A small network was shown many inputs. Here are its activations along a few directions, one row for each input.
Each table varies a few parts of the input and shows all the possible inputs, shuffled.
Descriptions start from the smaller parts, as in this example, which fits no table here: one of 3 separate values, together with either a single point or one of 9 places along a line or (one of 4 places along a line, together with one of 8 places around a ring).
Shared parts are said once, and a part with two or three values counts as separate values.

A family of inputs:
R1: [  3.9  33.8  -3.7  38.8  15.0 -19.2   7.6 -16.0  -0.2 -31.8  -4.0 -37.7
 -19.1]
R2: [  9.6  33.8  16.7  22.2  15.2  19.1  -3.1 -23.9   6.3 -36.4  23.0 -13.4
   4.5]
R3: [ -9.0 -27.1   3.8 -16.6  -6.8  -9.7   6.2   3.1 -20.4  31.8  14.5 -25.7
  -1.4]
R4: [ 20.4 -14.9  35.5 -31.9  22.4  -9.8  -3.6   2.2  -9.3  17.5  29.9  -5.1
  -7.8]
R5: [-35.5 -11.0 -15.0 -25.4 -28.4   3.2  33.6   9.4  15.9   3.3 -11.3  46.5
  32.0]
R6: [-17.8   8.1 -16.7 -13.4 -45.1   1.3  24.8  43.6  16.3  33.2  -8.1  14.3
  -7.7]
R7: [-28.2   4.7  -2.5 -22.9 -22.5  19.7  21.4  31.6  24.8   2.3  -3.2  37.8
  20.1]
R8: [-40.8  22.2  -0.2  -2.2 -22.5 -19.0   4.7  47.4  11.2  19.8 -27.9  10.5
  -3.3]
R9: [ 20.5 -25.2  27.1 -23.5  21.3  -0.7   8.0   0.2   0.0  13.7  27.0  -8.1
  11.4]
R10: [ -2.7 -36.2   6.7 -34.1  22.6  -2.9  14.5  -1.5  -0.1  -8.6  27.4  -3.3
  19.8]
R11: [ 12.4   2.4  13.6   1.4 -12.7  -3.8  29.5  33.9  27.4  11.4  -7.5  45.8
  16.0]
R12: [ 10.3  47.5  15.3  35.0  18.5   1.3   1.1 -37.4   1.8 -16.9   0.8 -26.5
 -10.8]
R13: [ -0.4  19.4 -18.3   2.0  -6.7  -1.0  10.4 -24.2 -12.5 -46.7  18.7  -5.2
  -6.7]
R14: [ -3.1 -16.9   5.8 -26.6  18.8 -25.2   7.0   5.7  -7.7  22.6  -8.1 -35.0
 -10.3]
R15: [ -0.9 -42.7  -3.2 -39.1  -5.0 -18.1   6.6  -1.2 -15.0  -7.5   7.0  -6.6
  -3.7]
R16: [ -0.9  27.0   5.2  13.5  -0.7  29.7  15.5 -24.0 -11.7 -46.9  21.2  -2.4
   7.4]
R17: [ -5.7   3.0 -14.8  17.0   4.1  13.1  26.9 -45.3  -6.3 -34.0  14.0  -0.4
  33.2]
R18: [ -4.4  33.2  -3.8  35.0 -11.5   1.7  12.0 -19.9 -23.6 -19.5  12.2 -22.1
  -8.2]
R19: [  8.9  -7.4  27.2 -28.6  13.0  -8.3 -12.4  -2.1  -7.4   9.0  -7.7 -24.5
 -17.8]
R20: [ 6.8 11.4 11.8 -4.5 -0.8 -0.8 14.6 27.2 22.1 34.4  0.5 32.9 22.5]
R21: [-23.1  -3.8 -19.4 -31.2 -40.7 -10.1  18.2  35.8  21.3  -5.4  -9.2  34.4
  -8.1]
R22: [ 11.4  41.7  22.9  21.3  19.5  17.8  -7.1 -35.0  -2.8  -8.3  29.8 -12.4
  -1.2]
R23: [ 36.3 -52.8 -18.3  34.6   9.0  -9.7 -92.4 -18.8 -15.4  16.6 -29.4  -9.5
 -32.1]
R24: [ 15.4  -8.2 -30.4  85.4  23.9  33.4 -72.7 -45.1 -19.2  12.6 -39.9  -9.5
 -63.4]
R25: [ 36.1 -18.0 -39.5  38.8  -1.3   6.7 -82.8  43.6 -27.9   9.8 -58.2  20.2
  -4.9]
R26: [ -8.4 -51.5  -5.2 -35.1   9.4  -4.2  11.7 -14.6  -0.1  -3.3  11.1  -7.1
  24.8]
R27: [-11.1  27.6  -0.6 -10.0  -7.8  -4.5  -0.5  25.4  32.2  27.3 -22.4  11.9
  14.8]
Q: The inputs of R13 and R21 match in every part but one. If R22 is changed in the same way as R13 into R21, which row does it become?
A: R20
Q: What do these inputs look like to the network?
A: one of 3 separate values, together with either a single point or one of 8 places around a ring
Q: Change only the choice among 3 separate values in R7. List by row number the other rows that result.
A: R10, R16
Q: Change only the place on the ring of 8 in R3. List by row number the other rows that result.
A: R4, R9, R10, R14, R15, R19, R26

A family of inputs:
R28: [-18.2  30.5 -18.7  21.8 -11.3  13.6 -35.9  12.9  -5.0  -8.5 -48.4  53.5
 -23.7]
R29: [ 23.6   6.0  30.3 -32.3 -25.3  20.9  54.5  -7.8 -33.3   3.9  54.5   3.8
  -7.5]
R30: [ -8.8  38.3  14.2  45.8 -16.9   0.9  -3.6  42.4   2.3  37.0 -40.5  23.0
 -12.7]
R31: [  1.3 -29.8  47.3 -50.1  22.2 -19.8  24.6   6.7  33.9  43.2  29.8 -37.6
  29.3]
R32: [  4.7 -65.2   2.7 -36.6  -9.1  10.6  -7.8  25.8  -8.8  14.8  23.4   6.5
  56.7]
R33: [ 21.5 -19.2  25.3 -76.1  28.4 -17.9  12.4   8.0  19.0  25.5  37.3  14.3
  18.0]
R34: [ 23.9  74.8  27.9  26.9  12.6  16.1  31.7 -30.3  11.1 -45.9  17.4  32.0
  -9.5]
R35: [ -7.7  70.4  -7.2  27.9 -24.2   2.3  52.9 -10.9   3.4 -24.2 -30.0 -13.1
 -10.8]
R36: [-20.9  10.3 -61.5  59.6  -6.4 -10.7 -50.1  14.3  26.6 -31.1 -35.3  45.1
   2.9]
R37: [-34.0 -43.3 -19.8 -46.2 -23.2   1.1 -30.6  43.7  -4.2  34.9 -43.8  48.9
 -10.8]
R38: [  0.7  15.7  48.3   1.0  -0.3   3.8  74.6 -23.6   6.6  29.2  52.1 -61.6
  11.0]
R39: [-11.7 -60.1 -42.5 -17.1   9.4 -14.9 -54.8  13.0  25.4  26.4 -31.1  15.8
  20.4]
R40: [ 46.8 -32.6  22.1  35.2  56.7  -5.1 -69.5 -75.4 -63.3 -20.2   9.8 -75.2
 -82.5]
R41: [ 49.9 -20.8  23.6  41.5  41.0 -15.7 -70.3 -50.0 -84.1  11.8 -26.9 -77.7
 -77.9]
R42: [-24.3  41.7 -19.5  41.0  -0.1  -6.7 -29.0   5.6  19.9  17.8 -63.1   1.1
 -25.5]
R43: [ 49.5 -48.8   4.2  53.1  73.6   4.5 -93.7 -74.2 -64.5 -36.6   2.4 -72.8
 -49.9]
R44: [  6.7 -27.4  24.9  -5.2  -0.6 -12.6 -22.8  44.6  30.0  78.1 -31.7 -11.9
   4.2]
R45: [-29.6 -42.6 -20.3 -14.9 -21.1 -19.2  -1.5  62.9  29.6  59.4 -51.9  -8.2
  -6.3]
R46: [ 11.2 -29.3   7.7 -28.3 -14.6  13.4 -39.5  57.3  -2.8  42.8 -18.8  41.1
   5.5]
R47: [ 17.2  34.4  13.1  32.8  20.5  30.7 -42.0  14.5  13.3 -13.1 -27.8  53.2
   2.5]
R48: [-30.7  15.4  13.4 -23.5 -16.8   6.5  72.8 -40.8  11.3  11.2  31.3 -64.0
  -5.1]
R49: [-33.2  10.1   2.2 -45.7   2.0  14.4  49.8 -29.7   2.7 -24.3  53.9 -13.6
  -2.6]
R50: [ -2.0  52.8 -40.5  38.8 -15.4  24.7  -4.5 -32.4  -2.6 -87.1  -7.0  27.6
  18.1]
R51: [  5.6 -19.7   8.7  -2.3 -11.8   9.9  50.6  -6.1 -28.0  -3.0  58.1  -7.1
  39.7]
R52: [ -2.9  73.7 -14.6   1.2 -27.2  23.8  39.5 -10.8 -30.1 -67.9 -15.6  41.2
 -25.9]
R53: [-34.3 -22.6 -10.2 -79.4 -19.3 -25.2  31.6  45.0  23.6   6.2  -1.4 -14.7
  12.0]
R54: [-14.3 -52.5 -13.9   8.3 -13.6 -21.0 -26.3  57.5  13.0  31.8  13.4  25.6
  22.8]
R55: [ 22.4  63.2  -0.6  54.0  24.7  10.1   9.6 -26.5  11.0 -57.2   9.3  22.4
  34.3]
R56: [ 19.5   8.8 -19.9  57.9   0.8   7.0 -25.9  22.6   2.3   6.5 -17.7  44.5
  22.0]
R57: [-21.5 -11.5 -16.1  -9.1 -17.8  -7.8  35.3 -42.5  -2.6 -39.9  45.2 -19.9
  20.4]
R58: [-24.9 -75.3 -23.9 -45.6 -15.2 -17.9   4.1 -12.8   4.1   5.7  26.1  -8.9
  29.6]
R59: [-12.9 -28.7 -16.8 -86.7  -8.0  -9.5  16.5  19.3  22.2 -15.2  25.0  15.3
   7.3]
R60: [ 27.4  83.4  30.2  52.3   6.7 -10.4  47.3 -22.2  18.2 -12.1   2.1 -28.5
  -5.9]
Q: What do these inputs look like to the network?
A: one of 3 separate values, together with either a single point or (one of 2 separate values, together with one of 5 places around a ring)
Q: Change only the choice among 2 separate values in R56. List by row number the other rows that result.
A: R36
Q: Start at R33 and move only the place on the ring of 5, one step at a time. The first step leads to R29. Which rows follow, in order?
A: R34, R47, R46

A family of inputs:
R61: [ -3.4  -4.2 -22.1  23.7  12.3   6.6 -44.6 -21.0 -15.4  -4.1 -36.7 -14.7
 -28.5]
R62: [ -2.7  13.0  20.7 -17.4  -9.0  -4.8  19.3  28.1  12.6  24.3  -1.0   6.5
   6.0]
R63: [ -3.9  22.9  27.2 -11.6  -3.1  -8.7  46.5   1.1  14.8  -1.6  31.3  -9.9
   8.0]
R64: [ -1.8   8.6  -4.0  10.5  16.1   8.1   3.4 -34.8  -4.5 -34.2  18.0 -11.3
  -2.7]
R65: [ -5.9  21.7 -11.1  15.8 -29.4   8.3  21.6  21.1  12.8  -2.8  -3.4  35.9
  14.3]
R66: [ 25.2 -25.4   3.8  11.5  27.1  -0.6 -48.8 -23.1 -23.6  11.9 -13.3 -20.2
 -12.6]
R67: [-24.6 -57.4 -21.2 -73.6 -20.0 -16.6  20.2  31.8  25.4  17.5  14.1  11.4
  30.3]
R68: [ -6.3  34.5   0.7  -2.1 -15.6   1.3  40.3 -10.7   1.9 -21.2  15.9   2.4
  -0.2]
R69: [ -1.4   3.0 -17.8  26.0  -7.1  12.9 -32.9  16.1 -11.4   2.5 -34.6  19.1
 -15.9]
R70: [ 18.3  -8.2  21.3   7.4  29.1  -5.2   0.3 -25.8 -13.8 -21.9  35.1 -23.4
   4.4]
R71: [  6.6  -8.4   2.6   9.8  -0.4  -1.4 -25.5  17.3   1.2  29.6 -25.3   4.3
  -3.1]
Q: What do these inputs look like to the network?
A: either a single point or (one of 2 separate values, together with one of 5 places around a ring)
Q: Change only the choice among 2 separate values in R63. List by row number the other rows that result.
A: R68
